A small network was trained on invented records. Each row is its activation on one of them, seen along a few directions.
Each row is followed by the record's values for the fields Z, U, P.
A field that a record lacks is left out.
[ 58 -27   7  -9 -28  23 -26  11  13  16 -50  -9  13  10  27   0] -> <Z:z6 U:u2 P:p1>
[  8 -39  97 -22 -41 -25 -29 -33   3   1   9  53 -31  12 -26  14] -> <Z:z6 P:p2>
[ 30 -24  12  64 -55 116 -19  17 -13 -64 105 -36  23  29  42 -17] -> <Z:z4 P:p1>
[ 17 -57 -35 -20 -19   3 -46   4  37  28  -7  20 -45  25  16  39] -> <Z:z2 U:u2 P:p2>
[ 54  42   4 -65  29 -65 -67  56 -37 -66  34  42  38  20 -22  10] -> <Z:z3 U:u1 P:p2>
[ 30  25  -8  76  35 -24  43  46  30  25 -30   2 -33   7  29   4] -> <Z:z2 U:u2 P:p1>
[ 32  13 -16  -8 -21  -1  16  11 -53 -35 -60 -25  25 -15  35  46] -> <Z:z4 U:u1 P:p1>
[ -3 -14  20  53 -58  55 -26 -10  -3 -66  69 -48  48  15  34 -22] -> <Z:z4 P:p2>
[ 18 -48 -10 -23 -25  63 -39   5 -26  31 -35  18  16 -33  -4   0] -> <Z:z5 U:u2 P:p1>
[  0   9 -38 -41 -18  14  -6   2 -18  50   8  -3  -7   0  22  15] -> <Z:z5 U:u1 P:p1>
[ 16  -8  35  74 -40  46  -8 -23  19 -33 100 -52  28  70  80 -35] -> <Z:z2 P:p2>
[ 19  -5  11   9  61  16 -11  59 -47  -5 -35 -65 -73 -57   3  -6] -> <Z:z5 P:p1>
[ 30 -10  52 -12 -45 -20  13  33 -19  49  25  28  -8  -7 -27  11] -> <Z:z6 U:u1 P:p1>
[  4 -70 -23   6  49 -17  21 -39  16 -56 -28 -12  17  42  22  46] -> <Z:z4 U:u2 P:p2>
[ 19 -33  45  14  -4  -7   3  15 -43  28  15  47  27   2 -34  33] -> <Z:z4 U:u1 P:p1>
[-45  35  40  28 -20 106   4  -3 -15 -78  77 -58  55  23  28   4] -> <Z:z1 P:p1>
[-69  32 -13 -15  19  -4  33 -53 -59  29 -15  -9  30  24  33  32] -> <Z:z1 U:u2 P:p1>
[ 23 -13 -46  -3  49  11  12  39 -27  -5 -19 -37 -18  40  -3  -9] -> <Z:z4 U:u2 P:p1>
[-18 -18  -2  59 -65  79 -32  -6 -25 -49  96 -14 -11 -13  43 -29] -> <Z:z5 P:p2>
[ 22 -79 106  22 -19 -77 -43  24 -15  -3  29  14  -5  53 -89   2] -> <Z:z4 P:p2>
[ -2  -1  35  48  50 -10   0  28  16  54  27 -24  16 -86 -51 -43] -> <Z:z6 P:p1>
[ -3  -8  38  -8 -55 -89  27  35 -44 -59   4  -5  22  27 -44  44] -> <Z:z4 U:u1 P:p2>
[-14 -31 -18 -44 -15   1  35  -3 -55  22  41  18  33   0 -33  55] -> <Z:z2 U:u1 P:p1>
[-60   6  -7 -54  12 -25  45 -42 -36  13  14 -36  38  11  26   3] -> <Z:z1 U:u1 P:p2>
[ 44 -21 -35 -36  60  32  76 -52  46 -17  25 -12 -15  60 -49 -11] -> <Z:z4 P:p1>
[-16   4  24  73 -48  52 -31 -20  13 -54  91 -16  18 -14  40 -22] -> <Z:z6 P:p2>
[ 15  78  39 -30 -20 -32  65  -5  46  21  -2   6   4 -30  40 -21] -> <Z:z6 U:u1 P:p1>
[-24  -4   4  -9  62  -1  -9  55  65  38  15 -58 -55 -11 -12 -62] -> <Z:z2 P:p2>
[-30  29  56 -45 -29 -47 -13  39  13 -28 -29  -9 -57  22  33  19] -> <Z:z1 U:u1 P:p2>
[ 16  50 -25 -39   7   3   8 -54  -6  13  15 -14  -1   6 -22 -24] -> <Z:z5 P:p1>
[ 10 -24  15 -37  -7   3  17   6  40   4  -5   0  40 -36  20   4] -> <Z:z6 U:u1 P:p1>
[ 55 -40  59 -68   4  23  52   1 -21  -4  33  44 -28  99 -51  -9] -> <Z:z4 P:p1>
[-46  21  -1  18   9  67  16  -8 -20 -78  86 -55   7  68  59  -8] -> <Z:z1 P:p2>
[-12  14   8 -71 -69 -46 -23 -16 -25  18  38  11 -33  47 -38 -33] -> <Z:z5 P:p2>
[ 63 -13 -19  15  11   0 -46 -92  70   8   8 -19 -33 -29 -39  52] -> <Z:z2 P:p2>
[-13 -23  -9  13  10   0 -27  32 -69  30   6   8 -16  37 -50  56] -> <Z:z2 U:u2 P:p1>
[ 71  24  44  -7  53  20  -1 -91  58  19  -3 -22 -16   7  -9  38] -> <Z:z2 P:p1>
[ 16 -27  31  30  49  28 -40  18  33  11 -40  12  -7 -31  17  20] -> <Z:z6 U:u2 P:p1>
[  9  12 -37  -5 -13  -4 -33 -20  -7  34 -47 -20  -6  87  31 -14] -> <Z:z4 U:u2 P:p2>
[ -6  46 -15  42  37 -28   0 -12 -33 -63 -59  76  43  23  27 -42] -> <Z:z3 U:u2 P:p2>
[-27  17  35  27  10   4  16 -35 -42   3 -62  15  24 -19  54  53] -> <Z:z1 U:u2 P:p1>
[  1 -33  -5 -68 -50  34   1   7 -18  13  -9 -24  48 -67 -17   4] -> <Z:z5 U:u1 P:p1>
[-21 -27 -23 -46   2   3 -10 -31  -8  16 -21  -6 -25  41  27 -54] -> <Z:z5 U:u2 P:p2>
[ -9 -23 -31  57  38 -73 -30   7 -42  -8  14 -75  32 -26 -53   9] -> <Z:z4 P:p2>
[-19  15 -27  87 -13 -30   5  56 -35  -9 -52 -54   8 -26 -89 -62] -> <Z:z3 P:p2>
[ 12 -34  -7  16 -18  14  38  10  -4 -20 -38  75 -39 -58  27 -47] -> <Z:z5 U:u2 P:p2>
[-44  27   2 -20  72   7  39   0 -71  13 -13 -44  11  24   8 -27] -> <Z:z1 U:u2 P:p1>
[ 21   9  -2  -2   6 -15  50  -9  41  72  28  14  40  17  33   7] -> <Z:z2 U:u1 P:p1>
[ 21 -63 -16  21  15  36  24 -58 -62  61  -5  58  24   2   3  -1] -> <Z:z4 U:u2 P:p1>
[ 18  -7  39  -1   1 -17  -4  42 -36 -16  -4  -4  19  38 -34  94] -> <Z:z4 U:u1 P:p1>
[-15 -11 -23  52   0  22 -38  41 -31  13 -24  64  26  31 -85  37] -> <Z:z3 U:u2 P:p1>
[ 28 -41  -6  43  27  41   3  48 -41  14 -37  30 -54 -80  -5 -10] -> <Z:z5 U:u2 P:p1>
[ -6   7  12  29  -7  79  -6  -6 -16 -29 106 -42  -2  53  74 -10] -> <Z:z2 P:p1>
[ 18  60  89 -36 -50 -60  34  -5  19 -19   9  41 -80  18   6   7] -> <Z:z6 P:p2>
[ 17 -41   0  11   5 -19  10   2  -9   5 -10 -14  48 -16   6 -23] -> <Z:z4 U:u1 P:p2>
[-53  14  51 -15   8 -11 -17 -51  23  13 -16  22  29 -45  35 -10] -> <Z:z1 U:u1 P:p2>
[ 21 -46 -30  20  -3  -7 -40  30  54   4 -20  -5  16 -39   0  42] -> <Z:z2 U:u1 P:p2>
[ 35  52  51  21  73 -32 -48  30 -45 -36   1 113  27 -14   3  13] -> <Z:z3 U:u2 P:p1>
[ 21  76 -50 -54  60   2  27  66 -41 -69  11  80   5 -40  36 -17] -> <Z:z3 U:u1 P:p1>
[ 19 -22 -26  27 -32 -12  19 -32 -55  18 -24  51 -38 -23  31 -24] -> <Z:z5 U:u2 P:p2>
[ 40  10   1  33  32 -18 -16  21  16  28 -20 -45  52  10  -4  39] -> <Z:z2 U:u2 P:p1>
[  7 -10  22 -16 -34   7 -13 -31  -1  43  -4  -1  61 -61  -4  30] -> <Z:z6 U:u1 P:p1>
[ 24 -39   7 -59 -11  45  11  18  -9 -16 -22   2 -18   1 -12  23] -> <Z:z5 U:u1 P:p1>
[-15  28 -35 -21 -15  13  15  38 -38  55   3 -21  -5 -27   2   6] -> <Z:z5 U:u1 P:p1>
[-24  -7 -11  17 -33  59 -36   3  17 -73  71 -39 -27  25  54 -19] -> <Z:z5 P:p2>

Which values does each new row have?
[ -1 -23   8 -12  87  36  -9  53   2   6 -11 -66 -65 -27 -16 -12] -> <Z:z5 P:p1>
[-31  -4 -55 -15 -26 -39 -32 -24  -3  38   2  16 -17  30  42 -47] -> <Z:z5 U:u2 P:p2>
[   7   21    7   25   42  -24   -3   49    7   95   19 -108   16    4
  -27  -10] -> <Z:z2 P:p1>
[-47  -8 -45  46  -4   0  13  -8   0  -1 -19  98  19  40 -42 -34] -> <Z:z3 U:u2 P:p2>
[ 23  43 -33   4 -13 -25  40  13  30  66  21  39 -31 -21  60  29] -> <Z:z2 U:u1 P:p1>
[ 24  14  40  54  26  17  20  23  12   5 -48  38 -13 -56  17   3] -> <Z:z6 U:u2 P:p1>
[-69  36 -59  29 -24  58  16  36 -43  17 -72  19  11  47 -32 -33] -> <Z:z3 U:u2 P:p1>
[-49  42  -6 -37  20 -30  32 -89 -20  -9   5 -47  21  31 -12 -15] -> <Z:z1 P:p2>
[  8  -4 -19  53  -9 -77  30 -42 -34 -13 -18  30  32   7  44   3] -> <Z:z4 U:u2 P:p2>
[-24   2 -76 -13   7  -9   8 -43  67  20  44  33 -69 -19 -19  -8] -> <Z:z2 P:p2>
[ -1 -22   8 -15 -17 -12 -11  18  29  -2 -25 -15  30 -35  10 -20] -> <Z:z6 U:u1 P:p2>
[ 64 -32  65   1 -29  10   9 -13 -49 -25 -29  21 -27  13 -29  76] -> <Z:z4 P:p1>
[ 91  33  32  41 -31 -37  16 -77  28 -22 -29   2 -45 -33   5 -18] -> <Z:z6 P:p2>
[  6  49  88  24 -28 -51 -47  66 -83 -11 -11  17  11  14 -83  23] -> <Z:z3 P:p1>
[ -3 -18  47 -67 -45  33 -38 -11 -48  31   4  20 -35   0 -32  17] -> <Z:z5 P:p1>
[-28  50 -25  69 -26  62 -19  25  15 -10 101 -27  10  47  62  37] -> <Z:z2 P:p1>
[ -1  -5 -25 -17   3 -32  57   5  24 -54  -8 -23  66   8 -10  18] -> <Z:z4 U:u1 P:p2>
[  25   16   15   12   72  -22  -21   44   -5   56    1 -108   -4   24
   -4  -16] -> <Z:z2 P:p1>
[ 38  27 -13 -64  44 -49 -39  22  -4 -44  79 106  -5  34 -26 -28] -> <Z:z3 P:p2>
[ 46 -11  15  11 -40 -21  86 -16 -36  10  -5  -5  68 -51  -3  25] -> <Z:z4 U:u1 P:p1>
[-34   7 -34  -7  14 -40 -36  33 -32 -17  22  38   6  24 -53 -20] -> <Z:z3 U:u2 P:p2>
[-20  58   9  53 -39  61 -31  16  27 -19  72 -57   1  42  73  30] -> <Z:z2 P:p1>
[-43   6 -16 -39  10  -5  13  -5  -9 -46 -45 -49  10  18  36  45] -> <Z:z1 U:u1 P:p2>
[ 23   1 -58  -7 -18  37   9  59  79  18 -20  14   8  14  -3  47] -> <Z:z2 U:u1 P:p1>
[ 45 -46 -63  47 -35 -23  40  13   3   1 -19  60 -26   4  20 -38] -> <Z:z4 U:u2 P:p2>
[-112  -56   73  -32   42  -63    9    2  -39  -37   67   31  -73    5
  -65   29] -> <Z:z1 P:p2>
[-30   1  -1  20  69  17  -5  16 -27  79  -2 -11 -34   8  15 -46] -> <Z:z2 U:u2 P:p1>
[-59  21  32 -12   2 -34 -45  -3 -28  38 -12   7 -46  28  33   2] -> <Z:z1 U:u2 P:p2>
[ 56 -19  18  44 -23 -18  10 -26 -19   3 -67   8  15  20  39  -5] -> <Z:z4 U:u2 P:p2>
[-65 -18  48  10  34 -11 -34 -85  20  37 -13  60   9 -24  47 -27] -> <Z:z1 U:u2 P:p2>
[-42 -13  55 -59  33  15  47 -23 -15  -7   8  13  33   2   0  32] -> <Z:z1 U:u1 P:p1>
[ 16  24   0 -27 -20  -6   8  52 -71   0 -11 -10 -27 -22   3  21] -> <Z:z5 U:u1 P:p1>
